Each row below holds a small network's activations on one input, seen along a few directions.
In each table, some parts of the input vary, and every possible input appears once, in random order.
Descriptions start from the smaller parts, as in this example, which fits no table here: one of 5 places around a ring, together with either a single point or (one of 2 separate values, together with one of 4 places along a line) or one of 11 places around a ring.
Shared parts are said once, and a part with two or three values counts as separate values.

Other details of the inputs shift rows strongly along two fixed directions, in all tables alike. That doesn't count.

Rows:
R1: [-12  21  -5 -11   5 -33  15  -4  -2  -6  10   6 -10  12]
R2: [-10  26  -4  -4   4 -27  10  -5  -6  -6   6   4 -17  14]
R3: [ -3   1 -10  13  -3 -10  14  10   1   6 -14   1   2 -34]
R4: [-15  14  -4  23  12 -14   1  19 -13  13 -26 -14 -10 -30]
R5: [  0  24   8  -6  -3 -10  10  -6  -1 -14  -7  -9   9  20]
R6: [ -4  -1   0   8   2   2 -15   8  -8   8  -9  -9   0  -5]
R7: [  3  25  -1  -3  -8 -14  14  -7   4  -8   2   7 -10  11]
R8: [  4  23   8  -7  -8 -19   7   3   2 -11  -7 -12   1  23]
R9: [ 10 -17   6 -19  -5  16 -13 -22   8 -18  18   8  19  36]
R10: [ -5  -4  -3   4   7   3  17   2   3   5   0   2   2 -25]
R11: [ -4   9   3  11   2 -11   6  21  -4   9 -26 -24  -1 -19]
R12: [  8  23   9 -15  -5 -15   6  -4   0  -9   7  -1 -13  30]
R13: [ 11 -25   1   9  -9  24 -22  12   5   8 -10  -6   5 -17]
R14: [ -3  18  -1 -13  -5 -27  17  -1   3  -2   7   4 -12  12]
R15: [-11  30  -2   6   8 -16  23   6  -5  11  -8  -9 -17 -16]
R16: [ 2 -5 -2 -3  5 13  9 -7  5  0 12  7 -3 -6]
R17: [ -2  -1  -7  -9  -3  -8   4 -16   3 -11  12  18   5  11]
R18: [  9 -48 -14   8  -9  20 -15  11   8  15   0  13   7 -37]
R19: [  3  13  12 -18   5  -4  14  -3   1  -4   9 -16   2  25]
R20: [ 5 -1  4  8 -3 12 -5 -2 -2 -7 -8 -2 12 -3]
R21: [  4 -51  -5  11   3  36 -26  15   5  22   1   2   2 -32]
R22: [  5 -47   0   9   8  46 -18  15   5  27  -4 -10   9 -35]
R23: [ 8 -6  6 -2 -3  9 -7 10  1  4 -3 -9 -4  1]
R24: [ 20 -14   7 -19 -11  20 -12 -20  11  -9  24  15   3  34]
R25: [ -4  -3   0   7   2   2  -8   3  -5  -2 -11  -7  15  -2]
R26: [  6 -25  -3  -8   2   9 -10  -6   6   4  21  13  -8   6]
R27: [  0 -19  -6  14  -1  20 -15  -3  -1   2  -2  10  11 -14]
R28: [-14  10   1  21  12  -9  -2  22 -13  12 -27 -20  -5 -28]
R29: [  1 -43 -10  14  -1  33 -29   1   0  11   0  12  11 -25]
R30: [-10  19  -6  -9   0 -28   8  -7  -4  -5   8   8  -7  14]
R31: [ -7  12   2  16  10   6  14  10  -4   9 -19 -11  -3 -29]
R32: [  5  30   5  -5 -11 -17   5  -1  -1  -8  -7  -3 -10  19]
R33: [  5 -25   6   2   9  27   0   4   7   3  -1 -11  17 -13]
R34: [  3  -2  -2   2  -5  -4   1   5   4   6   2   4 -12  -9]
R35: [ -1 -27  -6   0   5  15   5   4   5  18   7   4   0 -28]
R36: [ 18 -24   9 -12 -10  31 -17 -11  10  -8  13   7  10  20]
R37: [-15  27   0  18   6 -16   1   6 -15   0 -26 -14  -1 -11]
R38: [-14   8   0  16  13 -14   3  21 -12   8 -26 -22   2 -25]
R39: [ 10 -22   6 -12  -8  26 -19 -21   5 -13  21  14  17  32]
R40: [ 18 -22  -2 -17 -16  11 -12 -15  12  -7  28  23  -4  25]
R41: [  2  27   5  -1  -3  -8   7 -10  -2 -13  -3   3   0  16]
R42: [  8 -31  -3 -24  -3   5  -3 -12  12  -2  35  20  -3  22]
R43: [  2   4   4  11  -1   1   2  12   0   0 -21 -16  11 -16]
R44: [ -9  24  -6  -2  -1 -24   4  -7  -5  -4   7   8 -13  17]
R45: [ -4  23  11   7  13   1  16   5  -5   1 -18 -18  -1 -11]
R46: [-10  14   1  17  10   0  11  18  -7  19 -21 -18  -9 -31]
R47: [ 12 -21  -2 -13  -8  17  -8 -22  11 -12  29  27   4  20]
R48: [ -4  -3  -3   3   1   2 -12   1  -5   3   2   3  -4   2]
R49: [  0  18  10  -8   4 -12   5   2  -4  -2  -2 -13  -8  20]
R50: [-14   4 -14  13   2 -17   5   5  -9   4 -12   5   2 -27]
R51: [  4   4  -1 -17  -7  -9   9 -21   7 -18  21  21   5  27]
R52: [ -2  18   9 -12   4 -17  10   3  -3  -7   0 -15  -3  24]
R53: [  0   1  -5  -1  -4   1  -3 -18   2 -10  10  17   2  11]
R54: [ -4  18   5 -11   2 -19   2  -4  -4 -13   4  -8   4  32]
R55: [ -7  -2 -11  10  -1  -2  -7  -3  -5   1   0  12  -1 -10]
Description of these inputs: one of 5 places along a line, together with either one of 2 separate values or one of 9 places around a ring.
The inputs of R31 and R16 match in every part but the place on the line of 5. If R27 is changed in the same way as R31 into R16, which row does it become?
Answer: R53
Change only the choice among 2 separate values in R22. List by row number the other rows that result.
Answer: R45
Change only the choice among 2 separate values in R33. List by row number the other rows that result.
Answer: R19

Rows:
R56: [-11 -15 -13   2   0   4 -11  -5  -7   6  12   8  -4   1]
R57: [-19  27   9  11  17  -6  13   4 -14   8 -15 -13  -6 -12]
R58: [ -2   7   8  19   3  12  -3  14  -6  13 -27 -15   8 -28]
R59: [  6   7  -6 -28  -9  -2  17 -26  12  -4  34  18  -6  27]
R60: [ 21 -42   8  -4   0  42 -14  -2  16  -2   8  -7  11  -8]
R61: [ 12 -30   3   6   2  32 -11   6   7   7 -11 -13  14 -19]
R62: [-20  -3 -11  21   6 -18  -7   9 -12  10 -19  -1  -3 -35]
R63: [-13  -3 -10   6  10  10   3  -9  -2  -1   5   9   1  -7]
R64: [  4   6  13 -26  11   3   8 -22   9 -21  34  -2   2  50]
R65: [  8 -28   3   6  -4  19 -22  19   5  11  -9 -13   4 -15]
R66: [ -2  27  -1  13  -3 -22  12  -5 -10  -9 -30  -6   7 -18]
R67: [ -2 -46   0   9   7  28 -28   7  -5  21   5  -1   1 -21]
R68: [  7 -26 -13  -2  -4  -3   2  12   6  15  10  11 -12 -11]
R69: [  7   5   4 -22 -12 -16 -10 -18   4 -19  24  23  -6  48]
R70: [-19  16  -6  10  10 -16  13   0  -7  -6 -15   7   0 -18]
R71: [-10  23   0   4  -1 -27  34  12  -2  16 -14 -12  -3 -25]
R72: [ -4  30  12  19   6  -6  16  12  -9   0 -28 -16  -7 -20]
R73: [-10  32  11  16  10  -6  22  13  -9   2 -20 -14  -6 -17]
R74: [  7 -29 -22   8  -3  12  -8   6   6  17  12  17 -15 -27]
R75: [ 10 -23  -1   6 -11  17  -2  -8   5 -14   3  17  10  -9]
R76: [ -4  60   1  -5  -6 -26  22 -17  -7 -16  -9  -2   0  26]
R77: [  0  12  10 -16   9 -16   4  -6  -5 -10  19 -11  -8  38]
R78: [-11 -19  -8   5   8   8 -13  -5  -3  -2   2  17  10  -2]
R79: [-12  22  -4   5  -4 -29  25   4  -3   7 -14   0  -6 -35]
R80: [  7 -16  -4  -1 -18   1 -19   0   1  -5  -2  16   3   1]
R81: [  5 -17   7   0   5  21   6   4   6  -1   2  -8   7 -11]
R82: [ 11 -25  -1   3 -16  10 -21  -6   8  -5  -6  18  12  -4]
R83: [ -6 -19  -4   0  14  11   2  -4   6   2   9   3  12   0]
R84: [  1 -15  -9   8   1  24  -3  -8   7   2   6  15   7 -16]
R85: [ -9  18  -8  29  -9  -3  -7  15  -6  14 -34 -12   4 -40]
R86: [  7  15  14 -16  -2 -10  -7  -8  -7  -9  16   1 -13  41]
R87: [-12  36  -7  21   7 -28  24  10 -11  -9 -28  -2  -2 -33]
R88: [  9 -42  -3  -5   4  25   1  14  10  21   0  -9   3 -39]
R89: [ 21  12  11 -18  -7  -5  12 -23   9 -29  25   5   6  48]
R90: [ 11  -9   6  -1  -7  14  -9   9   4   0  -9 -16   6   6]
R91: [ 17 -12   3 -12  -9  23  -4 -28  15 -19  27  21   4  27]
R92: [ 12  -6   0 -10 -10 -10 -13   6   5  -5   4  -1   7  24]
R93: [ 19   7  17 -27 -14   6  -9 -21   0 -14  17   4   0  52]
R94: [ 10 -13  11   2  -8  13 -20   8   1   7   2  -3  -1   9]
R95: [-23   3 -11  22  13 -18   1  26 -12  20 -25 -18  -1 -36]
R96: [ -1 -41 -19  15  -8  26 -30   8   0  16   2   7   1 -28]
R97: [ 13   0   5 -13  -7   2   4 -13   6 -11   5   0  17  26]
R98: [ -6  -6  -4 -14   6  14 -14 -23   2  -9  28  20   5  31]
R99: [ -7 -22   5   1  13  22 -17  -5  -8  10   2   0   8   1]
R100: [ -9  52   3  -7  -2 -49  15   5  -8 -14  -4 -11 -11  29]
R101: [  4 -19  -3   0   3  16   8   2   8  -3   8   5  12  -5]
R102: [-11  59  -6   4 -10 -35  12   4 -13  -8 -22  -6 -16  13]
R103: [  6  15  14 -26  -2  -7  21 -14   7   0  21   5 -15  27]
R104: [-19  23   2  10  20 -14   7  13 -11   1 -20 -28   1 -11]
R105: [  8 -10  -6 -14  -9 -13   2 -11   9  -4  20  27 -19  13]
R106: [-10 -27  -5   2  10  15 -16   2   0   8   4   3  18  -3]
R107: [  5  -7   0  -8  -2   4  -1  10   3  14  10   7 -21  -3]
R108: [ -6  16  -5   8   5 -22  14  24   1  12  -9 -18 -21 -20]
R109: [ 13  -8   1   5  -7   4 -11   2   7  -1  -4  -7  14   6]
R110: [ -5  45   7 -17   4 -34  11   7  -5 -10  -2 -18 -12  35]
The inputs of R79 and R103 match in every part but one. If R69 is changed in the same way as R79 into R103, which row does it become?
Answer: R86
What do these inputs look like to the network?
Answer: one of 5 places around a ring, together with either one of 2 separate values or one of 9 places around a ring
List by row number the other rows that have the place on the ring of 5 in common with R91.
Answer: R56, R59, R63, R74, R76, R84, R85, R96, R98, R102
Change only the place on the ring of 9 in R72. List by row number the other rows that result.
Answer: R57, R58, R67, R73, R86, R93, R94, R99
Change only the choice among 2 separate values in R79. List by row number the other rows that result.
Answer: R105
A walk changes only the place on the ring of 9. It starts at R90 and steps to R65. List the rest of the walk in order.
Answer: R110, R77, R104, R64, R81, R60, R61
